A small network was shown many inputs. Here are its activations along a few directions, one row for each input.
Each table varies a few parts of the input and shows all the possible inputs, shuffled.
A made-up example of a description, with smaller parts first: ring(8) and (point or (values(2) and line(4)) or line(11)).
Shared parts are said once, and a part with two or three values counts as separate values.
(in the rows, 128 means zero)

Other details of the inputs shift rows strongly along two fixed directions, in all tables alike. That doesn't count.

A family of inputs:
x1: [ 81  90 117 178 192 179 152 121 122 105 136 110 109  84]
x2: [ 95 127 152  83  98 153 132 149 148 115 136 113  90 127]
x3: [198 101 103 146 146  77  95 126  95 157 134 130 178 115]
x4: [ 83 112 100 175 152 149 142 133 124 124 101 119 116 112]
x5: [155 184 221  39  95  97 114 121 132 174 125 124 123 129]
x6: [207 131 100 143 127  72  91 129 109 100 126 147 166 155]
x7: [190 150 116  98  96  76 119 121 133 171 136 125 151 147]
x8: [110 168 170  89 114 148 155 114 172 150 122 109  88 148]
x9: [186 116  70 160 112  68 103 135  87 161 110 138 179 124]
x10: [ 58  83 130 169 191 187 163 108 124 115 130 132 138  85]
x11: [ 63 105 115 167 178 189 168 117 123  51 132 153 140 120]
x12: [210 135 101 137 124  74  95 127  99 101 134 147 168 155]
x13: [107  90 106 143 127 153 114 148 137 105 134 116 107 135]
x14: [154  99 121 107  78 104 102 129 113 142 140 153 154 151]
x15: [195  85  72 134 101  82  83 155 103 136 145 131 161 139]
x16: [194 111  66 145 119  73 125 107 108 178 131 160 193 149]
x17: [ 42  98  90 191 164 185 167 119 117 118 109 142 136  92]
x18: [ 69 113  93 156 186 172 153 134 123  49 137 124 123 112]
x19: [ 93 171 217  57  71 167 120 143 160 130 147 111  64 146]
x20: [155 131 108 155 113  91 110 130 111 157 105 138 140 126]
x21: [110 104  61 171 155 135 137 139 100 125 108 134 141  98]
x22: [104 171 190 101 128 150 136 133 159  85 121 125 101 153]
x23: [133 178 177  89 115 126 123 133 139  98 136 130 127 149]
x24: [105 202 215  57  89 154 152 113 183 159 130 111  67 145]
x25: [173 107 118 121  89  92  88 145 127 135 140 124 125 146]
x26: [127 143 187 112 134 117 119 124 142 152 130 123 111 118]
x27: [ 87 119 105 174 144 154 144 132 117 125 119 123 112 102]
x28: [ 77 104  79 173 172 179 168 117 144 107 141 110 100 103]
x29: [114 193 198  36  87 134 162 116 172 160 124 117  85 142]
x30: [167 118 143 133 145 103 107 123 118 153 120 121 148 131]
Description of these inputs: values(5) and (point or line(5)).
Question: The inputs of x23 and x7 match in every part but the values(5) part. If x18 is changed in the same way as x23 into x7, which row does it become?
Answer: x29
Question: Change only the line(5) part in x5. List by row number the other rows that result.
Answer: x1, x3, x26, x30
Question: Change only the values(5) part in x24. List by row number the other rows that result.
Answer: x6, x20, x25, x26
Question: A walk changes only the line(5) part. It starts at x21 and steps to x9. List the rest of the walk in order.
Answer: x27, x20, x4
